These are the activations of a small network on made-up records, seen along a few directions, one row for each record.
After each row come some of the record's fields: Baz, Peno, Runi, Dulu, Befip, Roga, Rade.
A field that a record lacks is written none.
Other fields move the rows too, some of them a lot.
In the rows, 500 means zero.
Random noise pushes rows far along 5 fixed directions. That doesn't count. These rows show it; they differ only by the noise:
[568,626,603,560,356,593,717,268,502,561,534,629,506,507,751,407,593,262,568,493,509,437,645,463,571,273,517,610,497]
[527,594,560,540,369,590,698,350,535,514,540,609,531,500,672,439,605,288,519,462,497,400,652,506,579,373,463,612,469]
[573,702,667,619,410,578,558,300,493,551,422,662,460,507,510,385,528,467,520,483,568,406,661,459,544,328,612,596,460]
[453,462,546,593,492,445,582,688,485,341,716,232,637,368,288,580,667,390,228,290,459,359,611,706,701,638,318,562,386]
[487,538,493,608,383,558,556,436,491,455,459,661,587,551,607,481,486,452,473,589,580,431,541,426,496,465,522,550,321]
[387,362,382,547,516,472,613,881,538,244,741,359,729,454,419,652,673,475,222,352,451,394,610,690,620,745,145,645,315]
[479,432,404,629,357,536,599,471,432,428,518,677,671,599,835,528,452,411,497,718,598,528,437,344,446,426,486,531,252]

[521,490,488,543,483,539,291,374,469,517,341,461,449,515,313,569,282,537,470,597,594,474,343,451,524,618,777,245,374] | {Baz: y1, Peno: g1, Runi: u2, Dulu: s4, Befip: w6, Roga: m2, Rade: l1}
[398,585,485,358,430,623,440,340,668,636,259,660,345,523,346,411,486,488,638,455,486,349,553,466,443,609,634,456,582] | {Baz: y2, Peno: g2, Runi: u2, Dulu: s1, Befip: w6, Roga: m1, Rade: l2}
[494,561,609,618,501,545,405,512,402,594,387,613,464,559,508,451,462,704,548,570,577,617,492,354,415,376,643,556,475] | {Baz: y2, Peno: g2, Runi: u2, Dulu: s4, Befip: w4, Roga: none, Rade: l2}
[575,635,616,625,506,539,361,385,446,502,362,560,436,514,333,470,382,609,450,532,599,448,494,472,525,457,710,422,419] | {Baz: y1, Peno: g2, Runi: u1, Dulu: s2, Befip: w5, Roga: none, Rade: l2}
[539,524,709,497,424,572,721,387,457,644,717,254,457,361,567,494,737,170,494,251,374,478,628,585,716,318,473,559,666] | {Baz: y2, Peno: g1, Runi: u1, Dulu: s3, Befip: w4, Roga: none, Rade: l1}
[575,551,524,516,550,524,397,422,473,525,405,527,411,522,476,491,397,566,543,538,533,532,459,473,493,475,629,399,533] | {Baz: y1, Peno: g2, Runi: u1, Dulu: s2, Befip: w6, Roga: m1, Rade: l2}
[465,549,588,403,490,459,433,373,571,578,427,291,396,358,142,444,522,388,481,331,423,372,507,641,598,603,605,378,641] | {Baz: y1, Peno: g2, Runi: u2, Dulu: s4, Befip: w1, Roga: none, Rade: l2}
[505,555,569,396,452,574,432,296,630,586,433,300,359,369,109,504,484,290,457,292,437,260,525,665,695,684,659,287,581] | {Baz: y1, Peno: g1, Runi: u2, Dulu: s1, Befip: w6, Roga: m1, Rade: l1}
[454,363,340,440,541,580,507,695,529,454,524,623,553,610,710,595,498,576,547,535,481,594,475,449,409,580,354,549,473] | {Baz: y2, Peno: g2, Runi: u1, Dulu: s2, Befip: w6, Roga: m1, Rade: l2}
[444,565,654,509,678,316,396,763,484,530,566,308,443,393,139,404,656,815,423,299,445,549,612,608,455,512,383,685,677] | {Baz: y2, Peno: g2, Runi: u2, Dulu: s1, Befip: w1, Roga: none, Rade: l2}
[513,460,433,561,433,549,332,340,439,518,322,591,497,579,503,542,268,501,532,691,633,500,303,348,447,553,764,262,328] | {Baz: y2, Peno: g2, Runi: u1, Dulu: s1, Befip: w6, Roga: m2, Rade: l1}
[477,511,371,414,362,407,692,300,590,449,506,600,573,491,691,412,521,252,582,620,501,414,513,503,468,474,427,515,477] | {Baz: y2, Peno: g1, Runi: u2, Dulu: s3, Befip: w2, Roga: none, Rade: l1}
[592,500,551,613,459,554,549,414,397,513,564,488,537,524,684,547,454,405,485,581,540,561,453,433,577,363,584,452,424] | {Baz: y1, Peno: g1, Runi: u2, Dulu: s1, Befip: w5, Roga: none, Rade: l1}
[504,678,536,390,394,466,724,277,664,522,480,659,465,449,542,300,651,304,603,419,441,315,716,581,504,391,391,676,634] | {Baz: y2, Peno: g2, Runi: u1, Dulu: s1, Befip: w7, Roga: none, Rade: l2}
[394,550,473,339,422,650,417,369,701,563,309,512,366,453,113,486,490,392,503,318,462,221,555,609,577,775,614,369,539] | {Baz: y2, Peno: g2, Runi: u1, Dulu: s3, Befip: w6, Roga: m1, Rade: l1}
[547,594,697,579,571,443,334,417,370,687,383,441,366,478,394,384,434,691,595,537,534,640,430,379,427,315,733,467,631] | {Baz: y1, Peno: g2, Runi: u2, Dulu: s1, Befip: w1, Roga: none, Rade: l2}
[377,348,292,347,464,652,588,627,640,430,521,505,567,536,568,645,535,338,478,441,408,423,517,586,564,758,339,474,456] | {Baz: y1, Peno: g1, Runi: u2, Dulu: s3, Befip: w6, Roga: m2, Rade: l2}
[481,478,679,579,452,467,554,480,403,593,650,208,515,366,398,500,624,353,424,349,454,502,509,542,639,423,543,489,536] | {Baz: y2, Peno: g1, Runi: u2, Dulu: s3, Befip: w4, Roga: none, Rade: l2}
[544,687,531,446,558,570,556,501,623,449,436,692,410,534,423,429,559,610,507,405,489,400,721,605,501,492,412,667,581] | {Baz: y1, Peno: g2, Runi: u1, Dulu: s4, Befip: w5, Roga: none, Rade: l2}
[462,484,402,265,498,575,710,502,693,509,593,480,442,463,566,497,684,257,562,292,340,386,661,677,584,595,269,574,706] | {Baz: y2, Peno: g2, Runi: u1, Dulu: s1, Befip: w6, Roga: m1, Rade: l2}
[662,675,637,600,562,613,302,315,411,589,268,719,349,601,465,468,291,723,591,615,629,574,488,350,440,345,806,426,493] | {Baz: y1, Peno: g2, Runi: u1, Dulu: s3, Befip: w6, Roga: m2, Rade: l1}
[546,617,685,616,527,424,221,307,357,639,258,488,377,480,255,396,309,705,554,624,613,562,355,343,407,383,875,343,505] | {Baz: y1, Peno: g2, Runi: u1, Dulu: s3, Befip: w1, Roga: none, Rade: l2}
[416,422,462,662,516,449,302,715,413,426,414,608,615,569,418,529,387,827,417,688,606,556,376,344,344,587,518,517,269] | {Baz: y1, Peno: g1, Runi: u1, Dulu: s1, Befip: w3, Roga: none, Rade: l2}
[520,419,469,524,522,291,434,482,390,517,522,429,555,488,593,474,419,552,538,701,530,645,303,386,376,394,545,434,495] | {Baz: y1, Peno: g2, Runi: u1, Dulu: s1, Befip: w1, Roga: none, Rade: l1}
[580,495,528,609,527,267,410,381,345,458,532,314,523,433,478,468,381,490,462,646,591,573,331,458,487,420,646,328,440] | {Baz: y2, Peno: g2, Runi: u2, Dulu: s1, Befip: w2, Roga: none, Rade: l2}
[567,378,525,544,484,521,542,456,374,586,641,342,512,498,764,577,472,356,549,554,477,660,351,419,552,360,567,389,520] | {Baz: y1, Peno: g1, Runi: u2, Dulu: s2, Befip: w6, Roga: m1, Rade: l1}
[642,807,676,586,638,579,417,497,530,500,348,811,352,588,372,382,481,870,526,453,580,481,754,498,440,352,543,717,569] | {Baz: y1, Peno: g2, Runi: u1, Dulu: s1, Befip: w5, Roga: none, Rade: l2}
[402,435,451,402,543,478,544,676,553,551,544,527,507,527,560,485,613,598,566,452,431,590,531,489,401,507,350,650,615] | {Baz: y2, Peno: g2, Runi: u2, Dulu: s2, Befip: w1, Roga: none, Rade: l1}
[541,655,626,530,593,326,535,569,506,453,555,504,482,429,359,365,634,674,463,410,484,497,671,588,464,386,369,713,621] | {Baz: y2, Peno: g2, Runi: u1, Dulu: s2, Befip: w7, Roga: none, Rade: l2}
[388,575,458,403,515,532,337,536,670,490,269,640,421,508,103,458,473,680,479,424,511,324,566,558,436,742,539,494,507] | {Baz: y2, Peno: g2, Runi: u1, Dulu: s2, Befip: w1, Roga: none, Rade: l1}
[487,559,442,389,507,421,433,367,610,508,352,566,446,490,361,418,417,508,569,544,503,413,488,526,429,578,555,438,553] | {Baz: y1, Peno: g2, Runi: u2, Dulu: s1, Befip: w2, Roga: none, Rade: l1}
[339,341,351,428,193,686,568,203,557,619,343,549,558,531,680,544,397,51,594,660,497,356,273,357,530,608,707,226,336] | {Baz: y1, Peno: g2, Runi: u1, Dulu: s1, Befip: w4, Roga: none, Rade: l2}
[504,596,604,381,606,544,522,538,586,584,519,417,339,436,349,459,632,542,540,275,389,463,664,623,554,504,440,591,736] | {Baz: y1, Peno: g2, Runi: u2, Dulu: s3, Befip: w6, Roga: m1, Rade: l2}
[407,609,428,510,409,445,403,420,604,459,236,842,516,569,360,341,405,702,559,685,614,364,513,386,295,574,555,566,370] | {Baz: y2, Peno: g2, Runi: u1, Dulu: s3, Befip: w7, Roga: none, Rade: l2}
[509,421,335,402,588,383,587,644,578,272,679,306,597,432,417,612,549,369,331,401,433,409,530,752,623,708,259,468,486] | {Baz: y1, Peno: g2, Runi: u1, Dulu: s1, Befip: w2, Roga: none, Rade: l1}
[548,444,622,621,519,510,497,536,330,561,618,319,524,469,581,569,518,459,441,492,496,625,420,451,575,362,568,456,490] | {Baz: y1, Peno: g2, Runi: u1, Dulu: s1, Befip: w4, Roga: none, Rade: l2}
[539,525,579,664,529,420,445,612,417,384,621,344,565,433,280,550,523,585,284,438,567,443,522,578,610,544,496,502,357] | {Baz: y2, Peno: g1, Runi: u1, Dulu: s1, Befip: w5, Roga: none, Rade: l1}

Here are new rows. What are their fields?
[610,332,366,513,607,287,516,561,346,358,704,289,619,488,748,613,398,429,457,660,514,695,297,505,487,452,417,373,460] | {Baz: y1, Peno: g2, Runi: u1, Dulu: s3, Befip: w2, Roga: none, Rade: l1}
[514,557,732,672,466,477,402,438,368,615,502,342,477,416,293,470,515,545,432,441,550,515,483,443,579,398,701,458,470] | {Baz: y2, Peno: g1, Runi: u2, Dulu: s1, Befip: w4, Roga: none, Rade: l1}
[500,339,449,497,545,349,492,577,381,494,635,290,579,470,623,562,465,469,493,591,477,681,307,470,465,451,476,423,517] | {Baz: y1, Peno: g2, Runi: u2, Dulu: s4, Befip: w1, Roga: none, Rade: l1}
[692,563,635,552,621,421,489,424,366,561,603,365,397,465,605,480,485,525,542,492,495,666,475,501,540,266,572,458,661] | {Baz: y1, Peno: g2, Runi: u1, Dulu: s2, Befip: w6, Roga: m1, Rade: l1}
[776,580,631,607,640,491,447,406,333,503,576,446,424,521,642,555,395,549,508,526,549,685,484,488,575,259,622,424,574] | {Baz: y1, Peno: g2, Runi: u1, Dulu: s2, Befip: w6, Roga: m2, Rade: l1}
[612,664,604,638,485,455,428,279,394,547,367,639,431,549,560,377,358,604,564,693,636,542,443,360,425,285,734,458,450] | {Baz: y1, Peno: g2, Runi: u1, Dulu: s1, Befip: w5, Roga: none, Rade: l2}
[489,396,590,680,456,509,393,516,317,552,534,316,572,472,487,592,418,487,411,579,553,589,320,388,562,463,679,350,349] | {Baz: y1, Peno: g1, Runi: u2, Dulu: s1, Befip: w4, Roga: none, Rade: l2}
[397,484,433,467,464,297,549,540,533,434,511,500,584,450,480,399,556,528,496,606,484,463,472,494,386,518,377,584,480] | {Baz: y1, Peno: g2, Runi: u2, Dulu: s3, Befip: w7, Roga: none, Rade: l2}
[439,562,484,418,628,623,412,740,645,509,398,695,411,580,354,505,567,821,542,349,469,499,705,538,422,639,380,692,593] | {Baz: y2, Peno: g1, Runi: u2, Dulu: s2, Befip: w6, Roga: m1, Rade: l2}
[516,607,655,618,607,407,325,555,372,602,376,623,432,556,461,396,454,890,580,610,592,683,489,311,304,306,635,615,542] | {Baz: y2, Peno: g2, Runi: u2, Dulu: s1, Befip: w1, Roga: none, Rade: l2}
[537,541,524,463,451,459,689,362,511,495,628,367,491,420,601,448,597,228,493,440,439,429,535,603,617,408,447,496,581] | {Baz: y1, Peno: g2, Runi: u1, Dulu: s1, Befip: w5, Roga: none, Rade: l2}
[439,376,389,541,441,254,612,547,402,421,639,447,671,486,753,441,526,448,508,715,527,608,345,409,366,402,369,547,416] | {Baz: y2, Peno: g2, Runi: u1, Dulu: s3, Befip: w7, Roga: none, Rade: l2}
[229,375,249,255,350,612,437,448,750,565,243,635,488,549,342,498,428,389,597,555,454,296,379,471,397,854,545,364,456] | {Baz: y1, Peno: g2, Runi: u2, Dulu: s1, Befip: w1, Roga: none, Rade: l1}
[412,367,555,512,353,381,479,270,350,702,504,182,494,388,535,430,457,225,586,590,496,576,210,374,500,405,754,255,529] | {Baz: y2, Peno: g2, Runi: u2, Dulu: s3, Befip: w1, Roga: none, Rade: l2}
[654,545,653,538,587,412,528,395,354,583,624,273,402,415,586,455,521,426,542,454,464,634,474,522,572,278,566,445,677] | {Baz: y1, Peno: g2, Runi: u1, Dulu: s3, Befip: w6, Roga: m1, Rade: l2}
[425,438,352,434,519,500,432,577,564,475,409,625,501,578,530,522,440,613,552,596,530,513,450,436,375,628,474,479,454] | {Baz: y2, Peno: g2, Runi: u2, Dulu: s1, Befip: w6, Roga: m1, Rade: l2}
[454,494,350,503,461,539,616,603,564,385,478,828,619,643,783,493,507,588,533,665,535,513,551,421,361,475,321,686,378] | {Baz: y1, Peno: g2, Runi: u1, Dulu: s2, Befip: w5, Roga: none, Rade: l2}
[547,585,634,576,670,437,290,627,407,594,406,559,395,553,382,439,435,930,554,543,556,694,481,393,349,372,608,587,599] | {Baz: y1, Peno: g2, Runi: u2, Dulu: s2, Befip: w1, Roga: none, Rade: l1}
